Each row below holds a small network's activations on one input, seen along a few directions.
In each table, some parts of the input vary, and every possible input appears once, in random order.
A made-up example of a description, with smaller parts first: one of 8 places around a ring, together with either a single point or (one of 2 separate values, together with one of 4 places along a line) or one of 11 places along a line.
Shared parts are said once, and a part with two or three values counts as separate values.
In the rows, 128 means zero.

A family of inputs:
r1: [130 133 133 128 119 135 143 130 122 121 123 131]
r2: [139 130 133 125 118 126 138 141 119 130 124 126]
r3: [138 129 132 123 119 125 139 140 119 130 124 130]
r4: [103 152 157 139 139  92  13  41 165 186 114 207]
r5: [138 123 126 123 126 122 133 145 122 132 130 118]
r6: [123 123 119 131 136 136 136 131 131 116 134 113]
r7: [131 134 134 129 118 136 142 131 123 121 124 127]
r8: [129 119 118 125 136 126 132 139 127 126 134 116]
r9: [130 120 119 126 135 127 132 140 127 126 135 112]
r10: [122 129 126 131 128 140 143 125 128 114 129 124]
r11: [123 130 126 132 127 141 142 126 129 114 129 120]
r12: [137 122 124 121 127 121 134 144 121 132 130 123]
r13: [122 122 118 130 137 135 137 130 131 116 134 117]
Question: What do these inputs look like to the network?
Answer: either a single point or (one of 2 separate values, together with one of 6 places around a ring)
Question: Which other rows does r9 become when the place on the ring of 6 takes its other values? List them by row number.
Answer: r2, r5, r6, r7, r11

A family of inputs:
r14: [118 102  89 131 153 157 177 158 130  82 154  66]
r15: [137  95 103 110 178  56  23 134 150 201 151 132]
r16: [160 111 115 109 113 130 189 199  94 115 133  88]
r17: [ 89 158 147 152 126 151 102  54 152 117 116 168]
r18: [161 111 116 111 114 130 191 198  95 114 132  89]
r19: [173 143 160 111  80 112 157 171  91 150 104 143]
r20: [174 143 161 112  81 112 159 170  92 149 104 144]
r21: [117 102  89 130 151 157 175 158 128  83 155  65]
r22: [137 163 176 130  84 123 114  97 120 151  97 189]
r23: [137  95 102 109 177  55  21 135 149 201 151 131]
r24: [ 81 125 106 152 161 167 133  84 160  82 142 110]
r25: [137 163 176 131  86 123 116  96 121 150  96 190]
r26: [ 90 158 147 153 128 152 104  53 153 116 116 168]
r27: [ 81 125 105 151 160 167 131  85 158  83 142 110]
Question: Changing only one part turns r16 into r18. The same change can be made to r27. Which row results?
Answer: r24
Question: What do these inputs look like to the network?
Answer: one of 2 separate values, together with either a single point or one of 6 places around a ring
Question: Which other rows does r25 become when the choice among 2 separate values takes its other values? List them by row number.
Answer: r22
